A small network was shown many inputs. Here are its activations along a few directions, one row for each input.
Each table varies a few parts of the input and shows all the possible inputs, shuffled.
A made-up example of a description, with smaller parts first: one of 4 places along a line, together with either a single point or one of 9 places around a ring or (one of 2 separate values, together with one of 5 places around a ring).
Shared parts are said once, and a part with two or three values counts as separate values.
In the rows, zero is written as 128.

Other details of the inputs shift rows strongly along two fixed directions, in all tables alike. That doesn't count.

Rows:
x1: [ 96 143 148 141 126 150 141 126 131 122 130 140 104]
x2: [236  63  82 104 137  60  62 127 161 169 110 120 232]
x3: [109 175 118 120 126 155 133 150 148 135 138 131 133]
x4: [118 179 109 130 132 156 134 147 147 137 126 133 127]
x5: [116 183 114 120 139 154 138 143 137 133 131 119 128]
x6: [122 177 120 133 145 159 123 133 151 114 137 124 120]
x7: [144 102 128 134 122 112 134 132 124 139 121 128 131]
x8: [149 106 122 129 122 109 128 125 125 121 134 118 132]
x9: [138 102 129 115 144 115 123 128 117 126 116 120 138]
x10: [196 128  70 115 142 119  75 170 192 148 124 114 227]
x11: [128 183 114 132 133 153 139 144 153 132 132 138 123]
x12: [125  87 153 126  97  92 128  86  90 137 133 138 114]
x13: [102 146 144 141 136 147 144 126 125 127 122 140  96]
x14: [126  78 144 129 114  98 150 112  88 126 116 121 110]
x15: [148 140 117 127 142 134 109 143 167 125 129 135 158]
x16: [120 178 124 134 139 159 118 139 155 114 141 134 130]
x17: [124  75 147 118 112  98 148 123  91 135 120 131 106]
x18: [128  73 153 135 129 106 143 106  94 119 114 127 108]
x19: [132  92 150 125 111  87 140  82  88 144 120 130 111]
x20: [117 179 107 131 131 156 126 141 143 128 137 115 129]
x21: [105 174 123 122 141 161 116 145 143 121 139 129 130]
x22: [ 98 144 142 122 136 147 142 131 118 127 122 139  98]
x23: [127 175 121 132 147 157 128 141 157 126 125 140 124]
x24: [111 180 111 133 125 156 123 146 145 126 141 126 135]
x25: [135  98 128 115 138 118 114 128 118 121 127 115 134]
x26: [137  99 131 127 137 116 120 133 126 132 111 130 132]
x27: [115  67 159 117 117 107 135 118  99 122 121 136 111]
x28: [125  86 155 124  97  91 135  87  99 144 127 143 114]
x29: [101 145 138 140 135 151 138 118 121 115 134 125  97]
x30: [113 180 115 140 126 159 129 143 146 126 146 130 131]
x31: [114 179 112 120 133 157 130 143 139 129 141 114 126]
x32: [ 93 151 137 125 115 143 143 133 112 122 144 131 105]
x33: [146 101 131 128 113 110 132 130 133 127 129 134 138]
x34: [ 98 148 140 141 112 145 152 128 127 128 136 138 104]
x35: [150 110 127 129 126 110 139 124 121 125 123 123 131]
x36: [138  96 123 126 137 115 112 125 123 120 123 116 137]
x37: [209 131  76 117 171 117  76 156 190 134 117 112 218]
x38: [105 154 140 138 111 143 147 127 122 115 143 136  99]
x39: [ 91 143 144 134 125 148 138 128 127 121 127 139 104]
x40: [135  96 129 127 129 117 108 131 123 118 125 127 143]
x41: [123  74 150 129 128 103 139 109  90 118 110 126 108]
x42: [106 150 132 140 119 147 148 122 117 122 138 121  98]
x43: [136  96 134 135 130 119 113 127 126 119 129 129 140]
x44: [145 106 123 133 128 112 136 125 120 132 122 119 137]
x45: [130  88 146 123 105  91 131  80  90 138 130 127 108]
Each input here is: one of 5 places around a ring, together with either a single point or (one of 2 separate values, together with one of 4 places along a line).
The inputs of x17 and x3 match in every part but the place on the ring of 5. If x4 is changed in the same way as x17 into x3, which row does it become? -> x10
The inputs of x37 and x23 match in every part but the place on the ring of 5. If x41 is changed in the same way as x37 into x23, which row does it become? -> x26
List by row number the other rows that have the place on the ring of 5 in common with x30. -> x12, x16, x21, x24, x32, x38, x40, x43
Change only the choice among 2 separate values in x9. List by row number the other rows that result. -> x5

Rows:
x46: [ 75 143 161 143 118 156 167 138 113 102 139 136  64]
x47: [132 201  89 121 158 172  77 155 174 118 145 119 168]
x48: [151  78 119 111 130  98 125 127 110 134 116 109 147]
x49: [ 95 129 154 144 128 150 153 129 121 103 133 139  96]
x50: [148 218  87 130 126 154 108 146 184 146 144 125 177]
x51: [155  82 130 126 110  89 111 108 129 148 120 140 144]
x52: [ 84 165 157 142 112 142 168 106  97 125 139 131  73]
x53: [ 94 134 149 140 133 145 139 125 115 120 118 143  85]
x54: [ 95 149 139 138  91 133 153 109 108 138 141 134 104]
x55: [166  59 110 123 131 106 104 160 142 124 126 114 169]
x56: [ 75 163 162 145 100 143 158  92 109 135 133 151  79]
x57: [ 76 153 144 136 119 152 168 116  98 123 130 122  63]
x58: [ 95 150 152 127 106 131 146 103 117 142 128 151 100]
x59: [174  77 115 124 150  95  98 119 137 134 106 114 174]
x60: [145 201  85 130 154 166 104 174 181 127 132 122 159]
x61: [158 212  84 127 155 164 104 148 186 147 136 127 164]
x62: [105 151 142 135  95 127 153 112 116 135 141 141  91]
x63: [143  63 142 120 138 107 114 139 131 120 114 132 148]
x64: [146 205  90 117 164 164 113 147 176 134 125 121 161]
x65: [142  65 140 133 124 103 129 140 119 107 127 121 140]
x66: [131 183 103 133 161 175 100 169 193 125 129 131 156]
x67: [182  77 115 121 139  90  94 122 139 149 114 125 168]
x68: [ 72 147 147 141 115 156 162 132  97 117 132 134  65]
x69: [ 77 154 158 140 133 151 158 103 107 123 119 136  61]
x70: [156 215  82 127 135 160 102 145 194 150 140 137 170]
x71: [152 205  84 126 165 167 108 148 184 134 127 119 157]
x72: [ 76 127 168 132 116 143 170 135 101 102 135 137  72]
x73: [149  79 119 126 129 100 125 121 110 130 119 106 147]
x74: [137 189 101 122 158 174 112 171 186 119 134 131 163]
x75: [154  86 134 117 104  88 128 106 116 142 126 142 142]
x76: [ 80 161 154 127 124 144 172 114  97 117 128 127  68]
x77: [159  82 122 122 132  95 125 124 118 126 118 112 134]
x78: [151  71 136 115 141  93 119 112 114 133 104 123 141]
x79: [156  77 131 128 136  97 127 107 112 123 114 119 138]
x80: [153  86 132 115  98  82 129 115 113 141 129 132 145]
x81: [ 98 147 154 127 127 136 146 107 110 139 124 141  94]
x82: [ 97 141 146 128 124 138 153 136 105 114 128 134  92]
x83: [164  85 126 123 121  91 122 122 117 139 127 120 137]
x84: [150  85 121 113  97  90 124 121 115 149 130 128 154]
x85: [151  85 123 127 117  98 124 119 108 141 128 114 148]
x86: [143  69 139 120 136 100 115 128 113 126 107 134 139]
x87: [ 83 165 157 144  97 142 166  93 106 129 140 151  78]
x88: [148  75 132 132 125  97 124 132 108 116 120 121 139]
x89: [143 201  91 121 160 169 106 165 177 128 127 131 165]
x90: [125 188  99 122 156 176  83 161 183 109 151 119 166]
x91: [133 196  83 133 149 171 106 169 170 130 133 115 169]
x92: [171  70 117 129 145  98  92 135 136 128 107 124 177]
x93: [125 194 105 135 151 171 120 153 163 123 130 136 129]
x94: [128 186 106 137 161 175 102 164 189 121 129 128 166]
x95: [156  82 135 129 131  95 112 107 119 142 116 127 150]
x96: [ 95 148 148 126 119 138 127  97 103 122 148 127  94]
x97: [185  85 112 109 130  84 108 132 130 144 123 116 175]
x98: [ 98 146 135 134  92 133 152 115 112 141 141 137  94]
x99: [172  74 109 109 144  93  79 115 129 122 128 104 174]
x100: [151  71 133 133 131 101 122 123 111 117 116 130 140]
x101: [141  82 148 133 118  97 139  97  97 131 124 131 118]
x102: [ 82 152 167 131 114 141 173  97  89 128 133 145  62]
x103: [150  77 127 113 116  93 127 122 103 145 125 118 143]
x104: [154  81 120 123 117  98 122 124 112 145 128 117 139]
x105: [ 85 126 146 142 119 151 153 140 114 109 137 126 100]
x106: [101 146 143 137 128 135 156 113 107 116 127 119  93]
x107: [152  66 134 129 133 111 121 139 132 112 123 131 136]
x108: [ 85 127 147 128 119 150 155 146 113 113 135 129  97]
x109: [146  79 133 115 100  87  98  96 111 131 142 128 146]
x110: [ 68 150 150 132 115 155 165 133  92 118 131 134  72]
The inputs of x80 and x76 match in every part but one. If x87 is changed in the same way as x80 into x76, which row does it become? -> x79
The inputs of x75 and x64 match in every part but one. If x70 is changed in the same way as x75 into x64, which row does it become? -> x71
Describe the family of inputs behind these rows. -> one of 5 places along a line, together with either a single point or (one of 3 separate values, together with one of 4 places along a line)
Change only the place on the line of 4 in x73. List by row number the other rows that result. -> x59, x79, x106
Change only the place on the line of 5 in x51. List by row number the other rows that result. -> x53, x66, x67, x69
A walk changes only the place on the line of 5. It starts at x62 and steps to x83. List the rest of the walk in order. -> x77, x60, x46
Change only the choice among 3 separate values in x56. List by row number the other rows that result. -> x51, x58

Rows:
x111: [183 152  82 116 122 126  76 149 190 157 146 136 215]
x112: [ 70 190 137 168 137 189 161 137 139  98 142 130  70]
x113: [112  80 160 128 115  92 157  65  67 131 116 138  70]
x114: [143  69 152 124 127  84 137  68  82 138 108 126 118]
x115: [ 42 197 146 136 137 196 144 146 115 115 127 127  84]
x116: [127 192 113 127 135 143 145 125 123 150 134 107 125]
x117: [114  64 135 122 134 114 112 141  95 122 117 122 124]
x118: [ 98 216 112 130  99 160 153 140 140 141 151 124 115]
x119: [111  71 155 115 132 111 137 125 100 103 128 123 114]
x120: [143  38 155 122 120  90 150 131 104 132  95 146 110]
x121: [130 124 138 130 138 142 131 142 124  95 134 130 112]
x122: [185 129  82 148 162 142  85 166 194 116 121 103 206]
x123: [170  55 138 120 112  69  92  90 119 142 118 143 147]
x124: [149  46 135 119  76  70 145 111  81 138 132 122 122]
x125: [104  79 170 134  80  93 149  95  89 137 147 152  92]
x126: [179 133  92 120 164 126 105 175 187 147 103 133 197]
x127: [ 68 222 159 146 117 166 137  95 131 133 135 158  79]
x128: [166 149 103 126 163 140  99 166 171 106 135 117 175]
x129: [177 123  86  99 163 132  77 173 182 118 128 106 203]
x130: [ 89 234 111 130 128 173 166 122 127 142 142 118  81]
The inputs of x124 and x118 match in every part but one. If x121 is changed in the same way as x124 into x118, which row does it become? -> x128
Describe the family of inputs behind these rows. -> one of 2 separate values, together with either a single point or one of 4 places along a line or one of 5 places around a ring

Rows:
x131: [174  36 134 114 153  79 107 128 116 136  93 126 160]
x132: [132 107 136 122  88  83 153  88  89 156 129 128 112]
x133: [146 215  73 119 153 179 110 194 197 149 130 118 178]
x134: [115 224  97 128 169 189 104 141 170 115 134 115 133]
x135: [220  20  95 106 132  66  64 160 161 144 110 129 231]
x136: [232  24  89 125 130  63  61 143 163 126 125 115 229]
x137: [ 66 194 136 127 123 180 133 140 139 122 147 141 105]
x138: [ 99  43 179 152  88  91 184  97  50 105 132 123  55]
x139: [147 176  97 128 131 152 137 169 164 128 136 129 154]
x140: [ 91 169 153 155 150 157 151 106 116 104 120 129  71]
x141: [139 140 114 124 130 138  92 142 153 116 148 123 163]
x142: [129  84 164 120 110  84 148  58  68 151 116 138  86]
x143: [ 78 188 155 137  89 141 157  82 105 150 145 152  77]
x144: [146  64 152 133 143 101 138 109 111 118 103 137 111]
x145: [ 63 172 152 127 152 169 151 116 110 118 120 130  76]
x146: [ 77 168 131 123 114 159 155 149 113 125 138 118 103]
x147: [102  57 183 144  91 100 165 103  89 112 127 154  76]
x148: [150 224  62 120 157 175  94 180 191 128 149  98 185]
The inputs of x148 and x134 match in every part but one. If x132 is changed in the same way as x148 into x134, which row does it become? -> x142
Describe the family of inputs behind these rows. -> one of 3 separate values, together with either a single point or one of 5 places around a ring
Change only the place on the ring of 5 in x131. List by row number the other rows that result. -> x134, x140, x144, x145
Change only the choice among 3 separate values in x147. List by row number the other rows that result. -> x139, x144
